These are the activations of a small neural network, seen along a few directions. Each row is one input.
Each table varies a few parts of the input and shows all the possible inputs, shuffled.
A made-up example of a description, with smaller parts first: one of 4 places along a line, together with either a single point or one of 11 places along a line or (one of 2 separate values, together with one of 8 places around a ring).
Shared parts are said once, and a part with two or three values counts as separate values.
In the rows, zero is written as 128.

A family of inputs:
x1: [131 221  21 196 154 178 108 107 144 184 125 202  98]
x2: [128 100 120 107 107 152 166 182  92 125  37 127 165]
x3: [ 68  96 212  99 144  68  49 106 206  85 173 100 128]
x4: [122 113 246  83 168 122  94 106 113  78 161  77  87]
x5: [154  91 174  83 176  89 164  80 117 104 126  90  82]
x6: [116 197 110 235 116 171  22 133 185  86 195 156  95]
x7: [145 131 152  57 210  96 191  93 115 125  93 122 139]
x8: [121 100 210  94 167 104 137  77 106  92 146  73  85]
x9: [123 169  42 226 140 136 118 114 171 141 146 215 102]
x10: [163 104 225  79  80 133  76 134  64  88 177  83 154]
x11: [ 81 123 151  75 197  76 157 109 223 172 110 154 207]
x12: [187 122 134  56 126 104 176 125  63 137 108 128 207]
x13: [111 185  50 230 119 194  55  90 140 136 188 144  57]
x14: [142  90 123  96  63 121 172 173  98 119 124  89  99]
x15: [131 150 126  79 110 143 201 199 106 174  89 116 188]
x16: [111 104 153 107  51 132 143 170  87 106 142  67 101]
x17: [112 175  80 245 111 158  69 100 179 103 181 163  91]
x18: [109  88 205 128  60 178  63 194  94  75 104  75 113]
x19: [196  77 155  80  90 101 149 110  68 117 142  98 148]
x20: [ 75  78 126  92 174  35 143  90 194 129 128 142 146]
x21: [109  72 171 140  59 159 109 165  85  91  91  74 109]
x22: [142  56 141 131  71 148 139 168  96 106  73  97 106]
x23: [123  65 118 124  97 137 156 177  77 119  57 115 134]
x24: [144 142 176  62 221 120 197 106 129 159  97 122 169]
x25: [114 205  80 220 122 208  10 123 147 120 202 138  61]
x26: [112 119 186  95  53 152 100 200  96  90 158  68 105]
x27: [163  89 189  91  79 113 119 107  56 103 162  79 151]
x28: [ 95  70 147  98 152  42 122  82 211 113 142 120 122]
x29: [125 180  13 213 148 170 104 102 132 176 151 195  68]
x30: [133 226  70 215 163 162 122 136 196 188 119 215 166]
x31: [131 117 140 114 122 171 170 196 108 159  37 118 197]
x32: [189 136 157  64 140 124 182 138  78 173 110 122 238]
x33: [129 134 102  72  98 125 198 185  92 140  89 120 156]
x34: [138  98 152  76 198  81 183  88  99 118 112 111 107]
x35: [143 159  57 234 120 147  98 103 189 121 163 190  82]
x36: [123  99 102  90  86 110 190 181  77 133 109 111 125]
x37: [180  87 133  74 113  89 168 119  48 131 127 117 175]
x38: [ 83 111 128  71 185  53 152  94 207 137 107 155 177]
x39: [142 169  28 221 127 182  85  93 152 154 168 171  49]
x40: [137 238  44 205 172 192 107 126 157 223 124 193 131]
x41: [129 208  49 208 146 146 122 117 181 150 121 225 132]
x42: [ 65  82 178 110 141  53  94  78 201  99 161 100 127]
Q: The inputs of x18 and x21 match in every part but one. If x3 is changed in the same way as x18 into x21, which row does it become?
A: x42
Q: The inputs of x6 and x17 match in every part but one. If x4 is changed in the same way as x6 into x17, which row does it become?
A: x8
Q: What is each input in this table made of?
A: one of 6 places along a line, together with either one of 2 separate values or one of 5 places along a line
Q: Change only the place on the line of 6 in x39. List by row number the other rows that result.
A: x1, x13, x25, x29, x40

A family of inputs:
x43: [149 139 143 140  89 177 106 169  76 115 114 115 135]
x44: [132 199  55 234 157 170  77  82 186 148 169 181  65]
x45: [ 70 192  60 236 127 153  69 124 225 135 156 190  86]
x46: [120 133 142  83 189  99 154 109 136 145  98 139 168]
x47: [113 127  81 127 116 122 188 180 144 149  69 152 165]
x48: [171 154 131 126  87 177 123 152  60 129 149 111 127]
x49: [115  70 188  83 129  76 121 108 154 106 135 104 154]
x50: [ 96 182  52 237 132 155  56  99 202 148 163 184  96]
x51: [132 119 134 140  66 169 109 177  96 130 116 107 152]
x52: [132 130 144  86 192 106 177 101 132 167 110 131 154]
x53: [ 86 121 135  80 166  95 165 146 184 148  90 136 168]
x54: [144 149 132  71 184  91 170  93 116 162 134 136 157]
x55: [122  85 169 113  98 131  95 132  85  79 137  85  88]
x56: [ 97  82 192  83 127  75 130 138 183  92 123 106 141]
x57: [141 206  47 223 164 160  68  84 165 148 203 185  71]
x58: [ 87  79 169 116  73 118 105 170 128  83 128  82  94]
x59: [150 112 184  76 147  72 137  82 116 102 169 101 134]
x60: [177 151  80 109 134 131 192 125  80 162 113 159 149]
x61: [109  66 163 112  76 120  94 142 103 101 137  80 101]
x62: [109 114 131  78 167  96 156 116 160 160  97 131 180]
x63: [111 197  60 234 154 169  57  91 184 131 168 197  83]
x64: [143 104 155 102  98 132 113 115  69  89 169  75  85]
x65: [136  91 196  93 158  88 146  87 130 102 147  96 134]
x66: [153 134  88 123 140 135 176 144  98 148  79 162 158]
x67: [107 128 140 145  64 164 118 205 118 118 111 110 143]
x68: [167 141 141 139  93 182 127 161  77 133 118 104 118]
x69: [167 137  91 124 142 138 196 134  96 166  86 152 143]
x70: [128  90 195  88 154  80 119 100 135  87 134 105 141]
x71: [137  90 166 115 104 136 119 120  85  91 141  70  79]
x72: [139 116  78 123 115 124 176 152 118 166  78 151 172]
Q: The inputs of x56 and x65 match in every part but one. If x47 is changed in the same way as x56 into x65, which row does it become?
A: x69
Q: What is each input in this table made of?
A: one of 5 places along a line, together with either a single point or one of 5 places around a ring
Q: Change only the place on the line of 5 in x50. List by row number the other rows that result.
A: x44, x45, x57, x63
Q: Which other rows agree with x55 in the place on the line of 5? List them by row number.
A: x43, x46, x63, x66, x70
Q: Change only the place on the line of 5 in x54. List by row number the other rows that result.
A: x46, x52, x53, x62

A family of inputs:
x73: [130  50 207  37 128  61 145 114 110  95 121  81 163]
x74: [ 93 185 111 213 142 181  34 110 176 126 172 146  78]
x75: [118  43 174  60 114  80 174 133 108 108  95  76 130]
x76: [156 175  90 229 113 194  62 107 117 112 172 152  60]
x77: [120 155  56 220  41 187  69 173 126 128 151 151  97]
x78: [152  93 221  42 117  93 152 135  85 109 131  78 194]
x79: [143 102 210  44 111 133 157 173  73 117 105  67 160]
x80: [100 189  46 164 194 124 170 138 224 201  67 224 195]
x81: [ 95 161  87 203 133 124  69  93 198 109 192 157  58]
x82: [128  61 172  60 107 109 185 161  69 100  77  76 126]
x83: [174 195  34 136 208 123 190  71 124 203 125 200 146]
Q: What is each input in this table made of?
A: either one of 2 separate values or one of 4 places along a line or one of 5 places around a ring
Q: Start at x77 and move only the place on the line of 4, one step at a time. The first step leads to x76. Which rows follow, in order?
A: x74, x81

A family of inputs:
x84: [ 97  56 241   8 110  53 143 139 121  84 151  41 150]
x85: [168  79 235  36 117 109 139 133  59 108 117  71 197]
x86: [162  61 189  57 106 108 166 120  35  86 129  52  88]
x87: [100 159  95 169 176 138  97  83 187 164 143 156 104]
x88: [112  11 237  43  82  94 157 176  87  68  66  45 145]
x89: [146 144  78 109 167 102 188 111 160 163 102 179 168]
x90: [147 156  83 115 154 125 207 143 126 181  76 158 192]
x91: [104 146  82 153 196 103 119  77 181 146 132 176 132]
x92: [130 144  87 135 178  78 156  92 178 162 120 187 152]
x93: [143 167  84  96 152 156 203 179  95 195  63 159 178]
x94: [125 177  98 225 113 185  40 129 160 109 181 142  60]
x95: [131 133  83 216  35 184  64 159 101 111 174 129  78]
x96: [112 193 117 215 143 164  71 109 177 109 175 163  79]
x97: [115 166  83 214  65 193  41 142 124 107 163 134  68]
Q: What is each input in this table made of?
A: either one of 4 separate values or one of 10 places along a line
Q: Start at x95 and move only the place on the line of 10, one step at a time. The first step leads to x97. Which rows follow, in order?
A: x94, x96, x87, x91, x92, x89, x90, x93

A family of inputs:
x98: [115 125  80 119 135  95 188 140 171 169  95 162 168]
x99: [141  65 161 104 100 131 146 143  68 111  81  93 128]
x100: [117 164 107 164 188 125  81  82 176 136 136 180 135]
x101: [114 111 208  54 148 107 142 152 129 113 119  90 143]
x102: [111 174 107 193 144 186  69 127 175 160 134 146 116]
x103: [142  89 179  97 129 106 161 116 109  89 119  89 102]
x104: [131  93 174  67 137 108 171 147  95 105 108  88  97]
x105: [162 165  87 118 150 125 191 135 126 179 105 167 180]
x106: [132  57 164  95  99  77 136 121 125 102 133  98 149]
x107: [109 194  98 219 109 175  64 158 179 113 147 176 121]
x108: [106 102 186  56 132 121 135 160 103 115  92  90 173]
x109: [110 135  66 161 154 100  96  78 175 139 153 179 112]
x110: [155 175  71 161 169 127  99  72 131 148 161 182 123]
x111: [150 125 172  50 130 114 166 142  84 128 143  92 134]
x112: [141  81 205  97 131 103 121 123 126 100 120 102 171]
x113: [149 187  73 188 123 189  86 119 130 172 160 147 102]
x114: [133 199  80 177 147 154 107  98 128 154 182 152  97]
x115: [ 97  78 145  53 101  94 151 160 100 118 104  84 150]
x116: [105  88 167  52 117  79 158 150 127 115 131  85 122]
x117: [158  62 170 111 120 107 148 117  94  92 109 100 123]
x118: [125 108 213  82 141 103 133 121 141  97 130  91 149]
x119: [111 168  78 200 153 158 115 101 143 133 148 151  62]
x120: [139 135  84 138 157 127 200 138 140 157  67 166 143]
x121: [142 116 150  52 114 129 160 153  57 131 116  92 162]
x122: [162 122 178  79 122 110 157 112  97 112 155  92 139]
x123: [161  99 161  87  92 134 141 140  56 134 118  98 166]
x124: [117  83 173  80 109  77 149 120 141 100 142  86 126]
x125: [127 177  62 238  96 182  87 152 150 104 137 177  73]
x126: [ 95 187 114 181 167 151  90 107 173 143 156 150 111]
x127: [101 165  62 214  74 151  77 155 179 115 165 174  97]
x128: [123  84 152  69 121 124 165 156  69 108  80  87 126]
x129: [ 87 159  76 177 134 127 104 104 172 146 174 147  85]
x130: [179  94 169  93 113 109 143 113  82 114 144 105 160]
x131: [122  86 197  91 110 128 119 149 100 118  94  96 177]
x132: [134 145  68 182 174 132 106  75 146 126 125 182  89]
x133: [114  60 155  87  79 101 133 147  99 120 106  90 155]
x134: [123 154 120 122 169 123 170 143 170 166  81 165 191]
x135: [102 146  68 188 110 162  82 123 175 163 153 143  89]
x136: [149 207  66 215  89 177  82 149 133 126 173 178 108]
x137: [127 156  71 211 130 194  92 122 145 151 125 146  67]
Q: The inputs of x110 and x100 match in every part but one. If x121 is changed in the same way as x110 into x100, which row does it become?
A: x108
Q: What is each input in this table made of?
A: one of 4 separate values, together with either a single point or one of 4 places along a line or one of 5 places around a ring
Q: Change only the choice among 4 separate values in x101. List by row number the other rows that result.
A: x104, x111, x116
Q: Start at x133 and move only the place on the ring of 5, one step at a time. The first step leads to x115. Which rows follow, in order?
A: x116, x124, x106
